A small network was shown many inputs. Here are its activations along a few directions, one row for each input.
In each table, some parts of the input vary, and every possible input appears once, in random order.
A made-up example of a description, with smaller parts first: one of 5 places around a ring, together with either a single point or one of 11 places around a ring or (one of 3 separate values, together with one of 6 places along a line).
Shared parts are said once, and a part with two or three values counts as separate values.
In the rows, 128 means zero.

Other details of the inputs vary at random and push rows far along two fixed directions, the same in every table; ignore that.
These rows show it; all are for the same input, with only those details redrawn:
[135 108 116 144  89  97 145 118 148 110 132 145 142 131  96 147 139]
[128 129 130 119 137 122 127 143 133 122 142 127 130 104 116 116 134]
[169  81  84 161  14  69 170  99 168  81 139 185 147 159  58 172 164]
[154 129 117  97 128 134 125 163 130 111 169 143 118  89 104  92 156]
[119 103 122 166  85  83 152  99 153 116 111 137 153 149  99 171 124]
[121 146 142  97 178 145 111 164 120 133 151 111 121  79 133  89 129]
[ 88 150 161 117 199 138 109 148 118 151 122  87 133  89 151 109 102]

A family of inputs:
row 1: [170  96  89  99  60 141 138 162 139  79 179 174 104 111  98 100 194]
row 2: [ 84 143 149 152 144 108 131  86 127 162  61 119 152 159 158 192  72]
row 3: [164 129 126 121 115 157 114 147 113 129 149 138 112 126 131  87 152]
row 4: [123 123 150 150 112 129 110  92 128 147 108 131 152 144 137 169 110]
row 5: [199 117  97 111  85 141 113 153 116 104 178 158  97 147 124  90 181]
row 6: [119 115 108 143  82 113 152 100 135 135  86 153 138 167 139 168 114]
row 7: [132 145 116 122 150 126 129 140 103 142 112 118 107 159 165 122 118]
row 8: [ 91 145 141 159 146 101 139  93 134 166  60 117 158 159 142 179  62]
row 9: [117 142 151  88 173 155 102 161 116 128 152 113 111  79 143 105 140]
row 10: [ 69 115 152 183 140 103 142 106 131 142  75  83 144 159 150 158 109]
row 11: [163 123 121  96 113 175 102 153 115 125 163 151 111 104 139  86 156]
row 12: [105 164 143 114 191 154 121 151  97 168  97  97 112 124 174  99  98]
row 13: [149  99 103 148  62  88 154 114 155  98 137 160 143 140  82 152 151]
row 14: [148 155 149  99 170 167  92 152 111 154 151 122 130  90 141  87 116]
row 15: [ 73 146 141 157 183 155 159  12 142 127 107  87 130 183 110 178  68]
row 16: [122 141 134 108 180 147 107 173 106 121 146  88  97 116 165  86 149]
Describe the family of inputs behind these rows. -> either a single point or (one of 3 separate values, together with one of 5 places along a line)
Which other rows does row 11 become when the choice among 3 separate values takes its other values? List them by row number. -> row 1, row 6

A family of inputs:
row 17: [156 111 116 106 115 164 125 148 126 110 174 132 102 113 113  85 175]
row 18: [149 134 130 103 127 165 112 132 131 120 167 150 122  92 104  95 142]
row 19: [ 76 127 157 145 147 121 113 104 100 161  58 102 152 168 174 179  81]
row 20: [169  93 104 155  30 113 138 120 141 113 128 174 144 157 114 148 158]
row 21: [110 123 122 146 124 129 142  95 137 120 120 116 113 154 146 157 128]
row 22: [117 109 144 167 108  86 136  86 144 124 110 126 167 146  95 176 107]
row 23: [152  96 106 169  65  88 149 114 156  94 149 139 128 159  91 153 165]
row 24: [ 96 145 143 101 199 146 117 184 123 126 139  90 109  75 149  84 137]
row 25: [ 86 149 143 152 175 126 137  71 128 160  79  96 154 163 138 166  53]
row 26: [168 144  95 102 133 152 143 139 114 105 170 144  87 138 117  82 155]
row 27: [163 141 111  80 129 162 123 131 137 110 173 163 107 102 111 111 146]
row 28: [ 99 161 155  86 197 145 120 167 123 147 142 106 127  50 130  97 118]
row 29: [178  97 100 161  42  77 135 128 150 113 134 167 142 150 109 151 163]
row 30: [ 92 145 153 154 155 114 127 101 101 169  48 101 146 182 163 157  71]
row 31: [110 144 141  93 174 131 104 200 111 149 130 114 120  71 166  80 121]
Describe the family of inputs behind these rows. -> one of 3 separate values, together with one of 5 places along a line
A walk changes only the place on the line of 5. It starts at row 26 and steps to row 21. List the rest of the walk in order. -> row 17, row 23, row 24
